These are the activations of a small neural network, seen along a few directions. Each row is one input.
In each table, some parts of the input vary, and every possible input appears once, in random order.
Descriptions start from the smaller parts, as in this example, which fits no table here: one of 4 places along a line, together with either a single point or one of 9 places around a ring or (one of 3 separate values, together with one of 8 places around a ring).
Shared parts are said once, and a part with two or three values counts as separate values.
(in the rows, 128 means zero)

Other details of the inputs vary at random and push rows far along two fixed directions, the same in every table; ignore that.

Rows:
row 1: [107  89  82 104 142 140 125 116 113 128 126 163]
row 2: [203 149 170 186 121 143 118 169 137  90 134  80]
row 3: [195 131 161 179 125 153 101 167 125  85 125 100]
row 4: [132 131  98 122 135 133 126 147 130 129 128 146]
row 5: [115  96 121 110 113 152  77 105  98 145 104 155]
row 6: [ 69 135 176 120 107  89 163 102 154 157 133 123]
row 7: [142 140 153 140 111 130 103 147 133 147 112 122]
row 8: [109  75 133 120 122 142 104  94 101 128 115 157]
row 9: [175 131  86 137 139 165  96 163 113  93 125 134]
row 10: [194 160 173 183 116 150 106 188 130  99 135  90]
row 11: [106  89  84 100 140 143 130 113 107 119 128 159]
row 12: [128 140 112 131 136 128 162 138 139 111 143 116]
row 13: [143 142  86 116 132 137 105 147 136 132 112 143]
row 14: [102 207 188 139  95  74 146 156 201 191 127  89]
row 15: [116  75 131 116 119 146 113  83  91 120 120 146]
row 16: [135 146 111 127 132 127 142 157 136 123 135 128]
row 17: [119 108  69  98 135 150 113 108 104 127 112 157]
row 18: [196 162 169 186 117 152 115 176 127  96 133  84]
row 19: [ 25 210 142  89 107  35 203 125 224 222 141 123]
row 20: [117  98 117 114 115 153  87  94  94 142 101 148]
row 21: [119 130 165 144 115 125 130 134 134 132 133 113]
row 22: [127 144 164 109 178  92  75  85  78 158 135 121]
row 23: [118  97 119 113 114 151  71 107 104 152 103 160]
row 24: [126  85  76 100 141 139 129 103 107 117 119 155]
row 25: [138 129  95 122 135 141 138 136 117 115 127 134]
row 26: [116  80 125 115 121 148  89 105 100 141 104 153]
row 27: [131 137 116 132 137 124 169 130 139  98 143 118]
row 28: [122 137 122 128 135 116 165 140 146 107 145 123]
row 29: [144 150 104 127 132 125 129 160 143 131 122 131]
row 30: [200 155 125 176 143 141 149 181 146  71 156  92]
row 31: [ 90 193 158 136 125  63 211 155 207 149 160  97]
row 32: [111  80 127 120 121 154 108  88  90 125 114 146]
row 33: [120 123 105  69 209 112  89  74  74 150 137 155]
row 34: [ 48 127 166 103 103  74 171  77 159 188 131 131]
row 35: [197 162 121 171 143 144 131 200 150  84 141  94]
row 36: [119  86  80 101 143 139 124 111 110 114 115 162]
row 37: [ 71 137 170 122 108  92 149 113 159 177 132 125]
row 38: [126 119 106 119 136 125 159 120 129 107 143 128]
row 39: [126 110 153 140 119 137 132 105 114 110 126 122]
row 40: [120  77 127 119 119 149 121  72  87 116 118 140]
row 41: [204 156 123 174 141 149 160 167 134  59 156  84]
row 42: [ 77 148 167 117 102  91 140 119 157 188 124 131]
Each input here is: one of 2 separate values, together with either a single point or (one of 4 places along a line, together with one of 5 places along a line).
The inputs of row 1 and row 37 match in every part but the choice among 2 separate values. If row 9 is changed in the same way as row 1 into row 37, which row does it become?
> row 5
The inputs of row 18 and row 25 match in every part but the choice among 2 separate values. If row 23 is changed in the same way as row 18 into row 25, which row does it become?
> row 19
Change only the choice among 2 separate values in row 30. List by row number the other rows that result.
> row 34
Start at row 36 and move only the place on the line of 4, one step at a time. The first step leads to row 31. Which rows follow, in order?
> row 28, row 27

Rows:
row 43: [193 106  98 153 137 178  90 161 103  78 122 132]
row 44: [196 100 115 156 144 176  93 145  87  73 129 124]
row 45: [104 103 152 113 121 122  92  91 104 159 112 144]
row 46: [110 150 137 124 118 114 150 120 142 141 132 116]
row 47: [117 150 127 120 129 105 149 126 149 145 131 121]
row 48: [ 90 100 100  95 129 124 127 106 124 148 119 163]
row 49: [100 110 116 110 119 131 132 106 118 141 122 144]
row 50: [207 148 129 171 139 153 115 177 129  78 135  99]
row 51: [202 143 115 166 139 165 104 180 118  81 134 109]
row 52: [103 117 105 103 134 124 127 116 122 145 125 151]
row 53: [104 104 100 100 126 129 125 104 117 142 114 153]
row 54: [ 99 116 115 108 122 131 130 104 116 140 123 143]
row 55: [190 100 113 159 127 178  97 147 100  74 122 125]
row 56: [113 147 151 133 117 105 159 125 152 138 134 110]
row 57: [187  95 113 159 135 181  92 153  96  72 127 133]
row 58: [106 136 147 128 124 109 153 127 144 137 137 121]
row 59: [107 140 151 134 122 105 157 132 156 137 139 118]
row 60: [192 102 113 158 129 181  95 147  92  74 121 124]
row 61: [ 99 103 102 100 133 129 123 111 117 142 120 159]
row 62: [102 104 107 104 135 121 128 112 127 139 124 153]
row 63: [100 104  99 100 127 131 124 109 117 143 116 156]
row 64: [126 214 168 147 132  74 182 165 191 145 156  78]
row 65: [122 193 175 152 114  85 182 151 183 144 149  80]
row 66: [200 144 143 178 140 156 117 178 122  76 145  96]
row 67: [203 146 124 171 132 157 114 181 134  80 133 102]
row 68: [105 114  95  96 132 129 122 101 114 143 116 152]
row 69: [117 209 179 154 117  84 183 166 188 144 157  78]
row 70: [ 93  92 116 103 120 124 133  86 119 142 116 151]
row 71: [196 100 103 151 148 171  91 152 100  75 126 131]
row 72: [105 136 140 131 111 114 153 129 151 138 131 123]
row 73: [108 109 107 106 128 121 130 105 130 140 118 147]
row 74: [ 95 100 106  94 136 118 129  97 118 146 119 156]
row 75: [102 148 140 119 122 104 154 111 144 146 133 117]
row 76: [114 154 182 137 111 100 122 119 146 164 123 107]
row 77: [ 96  98 112 104 126 134 125 101 109 140 122 154]
row 78: [197 111 103 150 153 169  91 153  95  79 129 127]
row 79: [126 205 159 142 127  81 175 156 185 146 148  85]
row 80: [ 86  95 116 101 122 128 131  98 114 144 120 157]
row 81: [103 102 125 111 127 123 134 100 117 135 124 143]
row 82: [ 92 111 100  91 143 119 125  99 114 147 124 157]
row 83: [ 90  93 142 104 118 131  86  89  99 166 107 158]
row 84: [105 140 141 129 113 114 153 129 146 139 131 121]
row 85: [102 101 111 105 119 134 128  95 111 140 117 148]
row 86: [106 109  96  98 129 129 124 103 116 145 116 153]
row 87: [113 153 178 136 107 106 121 123 146 166 120 109]
row 88: [104 114 107 103 140 120 128 112 121 143 127 149]
row 89: [122 192 186 159 115  78 189 160 196 140 154  77]
row 90: [193 118  93 147 146 179  85 157  92  79 124 131]
row 91: [108 155 148 129 129 105 155 130 148 139 143 112]
row 92: [112 155 149 128 128 103 156 125 147 139 141 109]
row 93: [179  97 138 153 126 179  54 135  80 106 108 132]
row 94: [ 90 115  98  92 137 123 125 103 116 150 122 158]
row 95: [ 91 100 105  94 137 119 128 102 118 146 121 159]
row 96: [191 211 220 203 120 110 125 202 171 116 153  54]
What do these inputs look like to the network?
> one of 6 places around a ring, together with either a single point or (one of 2 separate values, together with one of 4 places along a line)
The inputs of row 62 and row 43 match in every part but the place on the ring of 6. If row 88 is changed in the same way as row 62 into row 43, which row does it become?
> row 51
Change only the choice among 2 separate values in row 57. List by row number the other rows that result.
> row 48
List by row number the other rows that have the place on the ring of 6 in common with row 89.
> row 44, row 45, row 64, row 71, row 74, row 78, row 81, row 92

Rows:
row 97: [217 214 155 206 138 120 181 222 176  53 178  46]
row 98: [ 97 135 155 134 109 116 148 133 148 144 131 118]
row 99: [ 96  40  91  81 137 148 106  50  67 133 105 181]
row 100: [105 145  95 114 125 121 166 127 151 142 133 129]
row 101: [ 93 103 114  99 132 105 118 101 138 160 116 157]
row 102: [201 105 119 163 148 174  73 172  93  83 128 131]
row 103: [188  86  96 144 128 202  61 135  61  82 109 145]
row 104: [204 121 131 171 147 171  77 184 103  79 135 119]
row 105: [ 93  96 125 100 129 110 142  73 124 142 120 143]
row 106: [211 152 136 167 149 166  84 174 101  83 138  99]
row 107: [109 122 143 126 108 116 148 125 146 142 121 125]
row 108: [125 176 150 140 104  97 154 137 174 148 126 100]
row 109: [ 87  71  85  70 143 150  77  62  69 148 106 185]
row 110: [107 154  98 105 149 107 160 132 142 134 132 129]
row 111: [ 93 130 149 131 110 118 142 124 146 140 128 127]
row 112: [ 95 158 171 134 123  94 167 116 155 142 148 108]
row 113: [100 126 149 127 108 116 148 128 143 146 126 124]
row 114: [105 132  99 104 142 111 157 140 147 132 135 153]
row 115: [187  89  96 146 129 204  57 132  66  76 109 147]
row 116: [ 97  81  93  78 142 139  91  75  76 155 108 173]
row 117: [ 92 149 152 124 129  97 135 134 157 157 138 131]
row 118: [105 110 111 106 111 130 120  98 115 152 106 149]
row 119: [201  95  95 138 155 182  62 133  69  87 114 139]
row 120: [215 157 158 194 119 150 125 193 157  71 136  77]
row 121: [ 84 112  94  98 119 121 167 111 146 141 135 151]
row 122: [116 169 153 136 104 108 150 140 152 153 129 107]
row 123: [ 94 159 173 133 122  89 173 119 155 149 148 103]
row 124: [117 183 152 125 130  80 153 130 174 161 135  99]
row 125: [104 159 156 128 125  81 153 144 172 166 136 117]
row 126: [104 112 142 118 129 116 144  98 117 138 132 132]
What do these inputs look like to the network?
> one of 5 separate values, together with either a single point or one of 5 places along a line
Change only the choice among 5 separate values in row 112. List by row number the other rows that result.
> row 109, row 111, row 115, row 117
List by row number the other rows that have the choice among 5 separate values in common with row 107.
> row 98, row 111, row 113, row 120, row 121
List by row number the other rows that have the choice among 5 separate values in common with row 114.
> row 101, row 102, row 104, row 117, row 125
Change only the place on the line of 5 in row 116. List by row number the other rows that result.
> row 106, row 109, row 119, row 124

Rows:
row 127: [152 129 107 132 132 142 122 139 125 114 125 127]
row 128: [143 140 113 131 141 127 140 141 135 111 136 123]
row 129: [149 122 140 139 132 138 106 129 115 118 125 122]
row 130: [ 79 200 195 134 111  54 188 140 202 184 149  87]
row 131: [115  79 113 107 128 149  90  98  89 136 107 162]
row 132: [ 22  60 110  70 102 108 168  41 120 169 113 176]
row 133: [137 135 152 142 120 134 107 136 125 131 125 121]
row 134: [140 139 152 142 126 129 116 131 121 128 130 114]
row 135: [142 142 115 130 138 131 139 140 129 114 137 121]
row 136: [151 125 144 142 121 141  99 129 114 125 119 122]
row 137: [149 126 103 131 144 137 130 144 125 105 136 132]
row 138: [147 126 104 131 138 140 127 148 125 109 130 132]
row 139: [139 140 115 133 131 134 131 147 136 119 132 125]
What do these inputs look like to the network?
> either a single point or (one of 2 separate values, together with one of 6 places around a ring)
Change only the choice among 2 separate values in row 133. List by row number the other rows that result.
> row 139
Change only the choice among 2 separate values in row 127. List by row number the other rows that result.
> row 136
